These are the activations of a small network on made-up records, seen along a few directions, one row for each record.
Here are examples, each followed by its value of one field, L.
Records without L are marked none.
The largest differences between rows may come from other fields.
In the rows, zero is written as 500.
Strong random noise was added to every row along 2 fixed directions; ignore it. To show where, here is one row again and again, with new noise each time:
[473 445 532 414 467 540 620 373 469 576 531 365 508 529 536 631 426 515
 451 525 499 564 513 559]
[559 461 402 418 484 484 681 369 440 422 555 614 527 492 461 516 460 531
 358 515 523 486 553 665]
[545 465 431 429 479 488 659 377 453 441 548 571 520 495 471 539 463 520
 376 509 520 501 533 648]
[456 538 691 593 423 472 398 496 602 512 473 272 434 497 513 733 549 379
 520 408 513 614 281 544]

[473 517 519 505 505 491 398 441 623 447 582 502 474 506 561 592 538 425
 602 537 535 672 397 532] -> l1
[507 574 655 648 505 489 316 607 536 444 361 473 491 460 447 539 573 380
 534 428 510 523 327 468] -> l5
[475 519 536 592 537 464 361 584 552 420 456 460 476 478 546 566 548 424
 500 457 510 499 428 460] -> l7
[432 388 406 403 550 584 509 423 396 546 460 505 540 537 550 447 414 614
 435 560 511 414 701 454] -> l5
[592 461 438 336 516 530 686 362 559 563 556 571 504 493 466 521 417 592
 527 596 513 712 582 591] -> l2
[553 570 570 646 461 398 378 540 557 367 478 537 443 515 474 545 572 393
 458 479 517 518 291 569] -> l1
[492 554 540 509 535 480 467 515 536 605 566 496 489 543 567 459 509 486
 579 567 507 569 371 483] -> l3
[380 342 498 388 531 627 597 436 343 651 431 261 550 547 633 536 325 600
 461 556 435 355 733 396] -> none
[502 538 535 413 522 477 624 452 526 642 597 435 496 541 525 479 505 536
 532 605 554 590 429 501] -> l6
[467 393 354 571 464 487 478 547 333 220 361 635 507 448 465 400 535 503
 271 349 500 126 718 586] -> l4
[478 393 426 464 457 544 624 541 402 382 440 573 552 510 502 391 490 576
 402 393 477 346 699 505] -> l8
[566 610 478 555 520 408 415 546 581 368 502 671 495 405 386 513 574 432
 490 485 557 537 383 537] -> l9
[483 470 504 437 479 532 662 443 422 625 564 381 506 507 518 508 468 554
 479 516 501 444 570 490] -> l6
[581 466 437 466 518 503 531 466 515 485 515 610 501 482 461 436 459 563
 522 522 440 523 587 535] -> none
[492 466 483 510 559 521 468 508 437 515 487 459 535 512 550 505 481 512
 444 515 492 442 517 465] -> l7
[576 480 360 502 535 470 605 475 399 452 565 704 535 478 480 349 482 544
 420 510 471 355 575 578] -> l3
[502 395 329 564 500 461 486 532 379 233 390 674 497 446 441 378 541 522
 276 412 479 167 701 608] -> l4
[488 449 634 404 466 558 528 402 618 690 497 250 440 528 530 689 419 532
 629 544 486 766 492 465] -> l2
[632 561 362 436 580 481 640 453 426 417 528 788 586 435 388 423 490 510
 409 580 517 462 535 582] -> l9
[515 551 556 614 413 424 366 609 622 397 466 478 442 448 401 504 631 475
 528 320 533 502 397 499] -> l8

Which value of L does each new row have?
[459 411 400 513 475 500 522 487 381 479 507 553 535 510 545 386 453 560
 408 462 465 279 660 534] -> l3
[503 471 471 396 488 549 590 473 510 512 530 546 512 476 455 436 492 592
 549 466 535 581 608 477] -> l8
[370 457 685 469 538 603 452 509 477 743 413 141 478 572 662 648 403 475
 586 597 423 574 478 304] -> l7
[473 334 295 487 500 517 565 488 316 297 392 627 526 473 482 371 476 577
 268 440 463 142 818 579] -> l4
[570 520 383 439 539 497 623 453 429 516 565 614 580 477 425 488 464 541
 439 557 473 454 544 525] -> l9
[581 460 254 398 592 480 651 450 395 400 562 778 585 526 495 330 447 594
 343 608 516 392 662 579] -> l7
[625 631 452 431 619 421 526 466 631 513 604 710 523 467 412 472 532 487
 558 663 552 729 331 540] -> l9
[377 339 559 426 422 599 559 512 449 657 433 209 514 564 519 538 416 637
 523 438 430 427 680 375] -> l8
[359 388 562 625 428 548 338 608 424 377 320 284 466 477 556 603 548 449
 424 305 454 244 613 450] -> l4
[570 528 414 612 546 436 479 596 501 297 457 695 505 436 481 461 572 436
 393 423 477 394 495 566] -> l7
